Each row below is a small network's average activation on inputs in which a field has the value named, seen along a few directions.
Related values have similar rows: they may be neighbours, one step apart, or belong to one group.
Strong random noise was added to every row along 2 fixed directions; ignore it. To show where, here is one row again and again, with new noise each time:
[ -25   32  -39  -23 -147  258  176  216  -77   59 -217  -82  270 -152]
[-673 -422    2 -498  158 -734  547 -106  272  420  165 -416 -269 -107]
[-230  -80  -33 -244  -53  -62  298  136   33  185 -135 -185  133 -141]
[-358 -155  -29 -371    5 -261  374   83  102  261  -78 -250   43 -134]


Field F:
f10: [ 235  -38  -42  144  308 -346   51  -64  164 -306  376   50   -8 -166]
f5: [ -48  -13  -54   28 -130  249  192  198  -40   33 -102  -70  196 -171]
f11: [  72   98  156  708  162  183 -237 -158 -264    6  231  -50   86  291]
f8: [-476 -147  -54 -521  -86 -484  465 -155  -36  128   97    7 -200   -2]
f6: [ 153  -98 -276  410 -246  489   18   11  -95 -340   73   36  102  205]
f4: [-180  -75  284 -155  122  -20 -326   13 -186   76  285   91   95  145]
f3: [ 180  206   63 -249  -75  224 -230  107  382   -1 -596  458  185  183]
f1: [ -68   89  318 -746   23 -573  180  153  299  112 -220  -73 -375  147]
f7: [ 496  178 -191   29  -25  173 -186   -6 -199  143  -72  271  -34 -100]
f12: [ 239  395  -53 -550 -268  -42 -484  293   37  -82 -822  154  304   11]
f9: [ 304   53 -341  198  388   69 -143 -146  -45 -223  254   55 -283 -151]
f2: [-436 -130  231  188  202 -476 -152 -648   95  158  659 -382 -426  146]
F is arranged as 4 separate groups.
Q: Which other values are in the same group as f4? Give them in the order they are listed.
A: f11, f2
Q: Which other values are in the same group as f7? Give them in the order they are listed.
A: f10, f9
Q: Which other values are in the same group as f1? Give them in the order they are listed.
A: f3, f12

Field Y:
y7: [  -2  -35   87  269 -419  764  -76  115 -181   63 -343   44  363   68]
y2: [  74  -24  -23   37  193 -255  -94  -55  219 -292  -42   39 -156 -185]
y20: [-575  -17  180 -185  213 -317  421   27   37  187  274 -304  115   92]
y15: [-265 -316   11  657  -90  324   28 -114 -278  132  264 -190   68 -151]
y5: [ 226  -43  -58  165  206  -81 -167 -188   65   83   48  268 -131  -67]
y3: [ 156   17 -259  113  205  -71  -69 -122  -52 -216  406  -93   95 -149]
y19: [ -11  106 -312 -614  -60  -77  396   57 -139  377 -260 -146  298 -384]
y1: [ 439  313 -363 -162 -344  637   92  336  -75 -174 -564  239  148 -104]
y13: [ 269  -49  114  362   67 -116 -395  -55   66   55  -72  165 -300  171]
y8: [-308 -204  191 -181  153 -586 -275 -295  -38  245  247 -266 -465  218]
y10: [ 300  389 -252 -640  222  -49 -303  -18 -156  184 -118  193  312  -56]
y6: [  92  338  277  131 -230  302 -211  174  -89 -177 -238   28  353  283]
y14: [  79 -239 -129   30   84   21  317  102  171 -240  116    6 -259 -138]
y9: [ 264   -1 -137  574   21  403   64  129 -173 -279  351   17   91 -304]
y16: [-105 -258  198  129  158 -533   -5 -208  506   55  106  -39 -518  135]
y18: [-206   -1  105 -814 -127 -392  295  364  392   31 -440  101  -54   54]
y4: [   4  -99 -164  -86 -350  155  282  152   31   66 -436  179  -47  135]
y12: [  12  414  118 -329   49   -5   -1    9 -147 -153   13  -83  509  166]
y17: [-185  327  177 -607 -208  277   66  396  108   35 -505   30  459   44]
y11: [ 261  501   27 -188  -60  227 -537  -11 -541   15  -63  137  363   49]
Each value of Y is a pair of two hidden parts, and every pair occurs once (5 first parts, 4 second parts).
Q: y2 and y1 share the first part; y2 and y3 share the second. Which value has the first part of y3 and the second part of y1?
A: y19
Q: y11 and y12 share the first part; y11 and y8 share the second. Which value has the first part of y8 and the second part of y12?
A: y6
Q: y4 and y18 share the first part; y4 and y7 share the second. Which value has the first part of y7 and the second part of y18?
A: y17

Field J:
j9: [ 138  -26  -90  -70  337 -141 -202 -140 -179   58  250   79 -104  -47]
j2: [ 196  111   46   58   13   39 -253    4  126    3 -170  182 -118   40]
j7: [ 217   95 -156    5  133  101  -83   10 -172 -245  139   95  236  -28]
j16: [  -2  202   96  109  -42  412   -3  104 -141  -70  -50  -78  335  -51]
j4: [ 230  336   49  356   48  340 -187  -89 -283  -14  179  104  133  368]
j15: [ -45  337  241 -412 -156    5 -112  141  -11  -49 -435   58  369  151]
j20: [ -42  -67 -217 -196   -2   -8  235  -10  -94  188   48 -155   69 -176]
j10: [ -34 -397 -171  290   -8 -253  201 -203   68  -86  276  -86 -515 -111]
j3: [-273  239   85 -731   49 -172  -41   90  -40   23  -71 -142  284    7]
j17: [ 106  -34  -65 -475  241 -407  -77  -17  126  190 -122   21 -139 -108]
j19: [ -88  -58  -59   35  233  -56  205  -73  -57  -25  221 -105   11 -156]
j8: [ -73  -23 -167 -415 -176  -50  220  157  110   93 -300   64   34  -16]
j12: [-238 -484   58  448  -73 -288  133  -53  274  -32  184  -18 -560   37]
j13: [-143  -17  -87  272 -111  251  100   39 -139  161   43 -174  204  -56]
j6: [ -49  119   47  -60 -317  422   38  159  -38  116 -365  119  322    4]
j5: [ 336  155 -103  203   -9  316 -248   72   27 -281  -71  187  122 -134]
j1: [ -31 -187  139  281   11 -324  -64  -58  294  -65   48  -23 -278  146]
j11: [-243 -269  237  145  -60 -208  184  -28   57  151   21 -123 -108   43]
j14: [-246    7  226 -324  -15 -276 -135 -106   14  187   54 -106 -219  156]
j18: [ -48 -282  -87  256   62 -211  278 -171  237 -120  328  -71 -361  -43]
Each value of J is a pair of two hidden parts, and every pair occurs once (5 first parts, 4 second parts).
Q: j20 and j19 share the first part; j20 and j6 share the second. Which value has the first part of j6 and the second part of j19?
A: j11
Q: j3 and j16 share the first part; j3 and j1 share the second. Which value has the first part of j1 and the second part of j16?
A: j12
Q: j17 and j10 share the first part; j17 and j2 share the second. Which value has the first part of j2 and the second part of j10?
A: j8

Field E:
e1: [-454   -2  200 -327    6 -237  277   11  -69  421  -16 -134  168  -37]
e3: [ 301   97  239  265  -73  101 -288  -74 -150 -274   46  136 -264   65]
e2: [ 182  -95 -288  -47  249 -290 -183 -262   25  353  255    0 -150 -138]
e5: [  18 -328 -105  725  108   46  131 -300 -136 -427  839 -159 -137  -66]
e12: [ 162 -214 -166  577 -291  306   50 -120  -36 -258 -140  188 -171  -90]
e10: [ -47 -228  -42  477  419 -121  111 -185  -18  -89  453 -103 -408  -66]
e9: [-231 -324  -59 -564  126 -484  299  222  167  168  -64  -68 -168 -165]
e4: [  22 -164  117  249  146 -359  -85 -202  154   89  210   50 -375  513]
e8: [-368  -49   54 -208  -74  100 -163 -180 -146  261  115  -18   -6  206]
e7: [-325 -137  268  -82  219 -524 -165 -146  440 -149  132  -45 -128   59]
e11: [ -61 -108  -21  -53 -141  -11  439   93  374   89  -48  -89 -196 -150]
e6: [   9  170   49  288 -244  444 -106  160 -185  -57 -277 -231  290   20]
E is arranged as 4 separate groups.
Q: Which other values are in the same group as e11? Give them in the order they are listed.
A: e12, e9
Q: Which other values are in the same group as e7? Give them in the order they are listed.
A: e3, e4
Q: Which other values are in the same group as e1? Give them in the order they are listed.
A: e8, e6

Field V:
v17: [ 274 -181 -150  390 -125  243  125  -69  197 -198   79  -32  -82   14]
v7: [   5  156  131 -282  -30  -80 -131  226   77   38 -476    4  109  160]
v8: [ 152 -153 -119  537 -104  306  -34  134   27 -259  111  223 -295 -169]
v13: [ 121  108   56  207   50 -334 -161 -131    6  -50  180 -104 -208   21]
v20: [-475 -239   46  122  -80 -203  348 -117  107   83  252   65  -97   73]
v5: [  -4   34  202   89  201 -185 -119  -53  -83 -136  239  123 -241  132]
v19: [ 142  127  133 -210 -119   -2 -147  197   96   83 -388  119  193  123]
v11: [  80  -66  181  394   -8  181 -318  145   33  -24 -151   66  -51    3]
v2: [-314  -33    3 -492  260 -414  320  -59  -67  331  248 -258  -58  149]
v22: [  52  153 -363 -404  108  -98  129   20   25   57  -56 -103   36   -5]
v4: [-304  133  -26 -436 -214   -3  152  157   26  -57 -267 -216  292  -98]
v3: [ 113  383  -23   86  121  300   12  -79 -143   72  -22  -20  440  -25]
v6: [-447  -54  -51 -606 -171 -123  222   78  190  187  -40 -254   31  -75]
v15: [  13  -43 -127 -316  -79    3   76  134  131   -6 -238   90   26 -246]
v1: [  54   31 -208 -117  157  -46   13 -203 -133   24  -37  -11  -82 -187]
v14: [-172   77   48 -710 -167  -61  227  203   14  483 -187  -53  279 -174]
v9: [ -11    8   91  170  155   99 -118  -61 -298  -25  133 -163  448  -54]
v18: [ 215  -36  -52   91  -58  221  128  143  -11 -188 -188  123  -10 -140]
v10: [-147 -196  185   45  290 -159 -151 -360   79 -114  299   81 -168  212]
v21: [ -14  -22  125   20  108 -265  -93 -280  174   49  374  -50 -454   98]
v16: [ 122  127   86 -119 -165  -73  -84  169 -199   80 -501   92   65  223]
v12: [ 152   -1 -282  -91   -2  -43  -76   32  -33   12  128  120  132  -78]
V is arranged as 6 separate groups.
Q: Which other values are in the same group as v2? Give them in the order they are listed.
A: v3, v9
Q: Which other values are in the same group as v7? Give them in the order they are listed.
A: v19, v11, v16
Q: Which other values are in the same group as v15? Give them in the order they are listed.
A: v17, v8, v18
Q: Which other values are in the same group as v5? Give them in the order they are listed.
A: v13, v10, v21
Q: Which other values are in the same group as v14? Give them in the order they are listed.
A: v20, v4, v6
